A small network was shown many inputs. Here are its activations along a few directions, one row for each input.
In each table, some parts of the input vary, and every possible input appears once, in random order.
A made-up example of a description, with smaller parts first: one of 6 places along a line, together with either a single point or one of 9 places around a ring or (one of 2 separate values, together with one of 5 places around a ring).
Shared parts are said once, and a part with two or three values counts as separate values.

Other details of the inputs vary at random and push rows far along two fixed directions, the same in every table; ignore that.

A family of inputs:
x1: [-17  -2 -30  19 -70  24  28  21 -26  -8  24  -2]
x2: [ 17 -33 -16  70  25 -26  27  27  -4 -35   0  30]
x3: [  5 -13 -13  76   9   2  25  59 -23 -39  20  15]
x4: [  5  18  21 -44  -5   9 -21 -11   3  14  -7 -21]
x5: [ -8 -31 -35   0 -49  -5  39  -2  -8  23   5  -9]
x6: [-12  24  12 -62  -9  12 -32 -21   8  31 -17 -18]
x7: [ -3 -29 -27   6 -53  -5  37   0 -11  25   6  -6]
x8: [ 19  10  35   5  81 -22 -31  25   6 -22 -18   9]
x9: [ -9  22  14 -60  -7  12 -31 -24  11  28 -10 -12]
x10: [  8 -28 -11  60  19 -28  26  14   3 -25  12  31]
x11: [ -2  25  26 -24  10   0 -26 -17  12 -11   4  -3]
x12: [ -4  37   8 -54 -11  20 -31 -36   8   8  -7 -15]
x13: [-11  22  11 -55 -15  28 -24 -25   0  37 -26 -26]
x14: [ 18  12  37   1  77 -21 -31  18   9 -20 -12  13]
x15: [ 21   4  33  13  72 -19 -20  27   6 -18  -5   3]
x16: [ 20  21  38  17  89 -21 -38  15  12 -45 -13  21]
x17: [ 29  13  28  24  84 -18 -21  15  10 -47  -5  14]
x18: [  6 -38 -25  74  28 -10  30  21  -8 -15 -14  25]
x19: [ -2 -26 -23   6 -50  -3  43   0 -12  25  25 -17]
x20: [ 22 -44 -21  66  39 -35  41  42 -11 -19   0  19]
x21: [ 29  16  35  24  74 -11 -26  18   9 -41  -8  12]
x22: [ -7 -16 -31  12 -57  -6  39 -16  -8   3  22   0]
x23: [-10  42  12 -35 -19  39 -33   9 -10 -17  -1 -11]
x24: [  3  18  27 -34   3   3 -17 -10   7  14  10 -14]
x25: [ -4 -28 -27   3 -51  -6  41  -1 -10  23  19 -13]
x26: [ 14 -26  -6  64  23 -25  30  20   3 -24  19  25]
x27: [ -8  31  14 -43  -3  11 -32 -33  14  10  -3  -2]
x28: [ 10 -31 -10  62  20 -27  28  16   6 -25  15  29]
x29: [  8  19  29  13  85  -4 -38   5   8 -22 -25  14]
x30: [-16 -21 -37  17 -49  11  37 -20  -9  21   8  -2]
x31: [-12 -18 -19  17 -57  -5  36 -11  -2  10  29   0]
x32: [ -8 -31 -41   3 -43  -2  36  -2  -8  30   0  -5]
x33: [ -1  22  15 -60 -12  16 -27 -18   7  22 -20 -22]
x34: [ -4  32  18 -48 -15  19 -33 -29   9   0 -12 -11]
x35: [ 18   9  35   3  71 -18 -27  17  11 -18  -6   8]
x36: [-17 -23 -28  13 -56  -5  31 -19   2  12  20  10]
x37: [ -4 -17 -24  16 -55  -2  44 -13  -5   6  31  -7]
x38: [  4 -15 -16  71  10   2  19  59 -20 -42  15  19]
x39: [-11  31  13 -47  -5  11 -36 -30  10  10  -8  -8]
x40: [ -4  26  11 -67 -16  23 -30 -23   5  31 -23 -24]
x41: [-23 -10 -37  22 -58  37  31  13 -26   7   9  -4]
x42: [-21 -23 -30  20 -48   5  33 -21  -3  25  13   8]
x43: [-10  24  16 -34  -2   3 -29 -22  12  -2  -5  -4]
x44: [ -6  37  11 -58 -19  26 -37 -36   7  13 -15 -15]
x45: [  7 -46 -18  58  39 -36  26  38  -2 -12  -9  24]
x46: [-20 -33 -31   9 -43   2  33 -10  -6  40   4   0]
x47: [ -8  19  20 -52  -1   4 -27 -18  11  19  -6 -10]
x48: [-18  23  13 -54  -9  18 -28 -25   3  37 -19 -23]
x49: [-14 -32 -37  11 -40   5  39  -5 -13  35  -4  -9]
x50: [ 28   4  29  11  65 -11 -17  25   2 -17 -10  -1]
x51: [ -4  31  11 -46 -14  13 -23 -31   9  -1  -2 -14]
x52: [-13 -32 -23   6 -53 -10  35   0  -6  26  19  -7]
x53: [-10  45  10 -38 -11  43 -35   6  -8 -11  -6 -12]
x54: [ 28  12  33  25  79 -14 -30  18  12 -46 -14  17]
Each input here is: one of 6 places along a line, together with either a single point or (one of 2 separate values, together with one of 4 places along a line).
- The inputs of x53 and x38 match in every part but the place on the line of 6. If x44 is changed in the same way as x53 into x38, which row does it become? => x54
- The inputs of x9 and x47 match in every part but the place on the line of 6. If x32 is changed in the same way as x9 into x47, which row does it become? => x5
- Start at x46 and move only the place on the line of 4, one step at a time. The first step leads to x48. Which rows follow, in order? => x49, x13
- Which other rows does x50 become when the choice among 2 separate values takes its other values? List them by row number. => x21
- List by row number the other rows that have the place on the line of 6 in common with x7. => x1, x2, x8, x10, x14, x16, x20, x22
- Which other rows does x52 become when the choice among 2 separate values takes its other values? List them by row number. => x11
- Start at x42 and move only the place on the line of 4, one step at a time. The first step leads to x29. Which rows follow, in order? => x30, x18
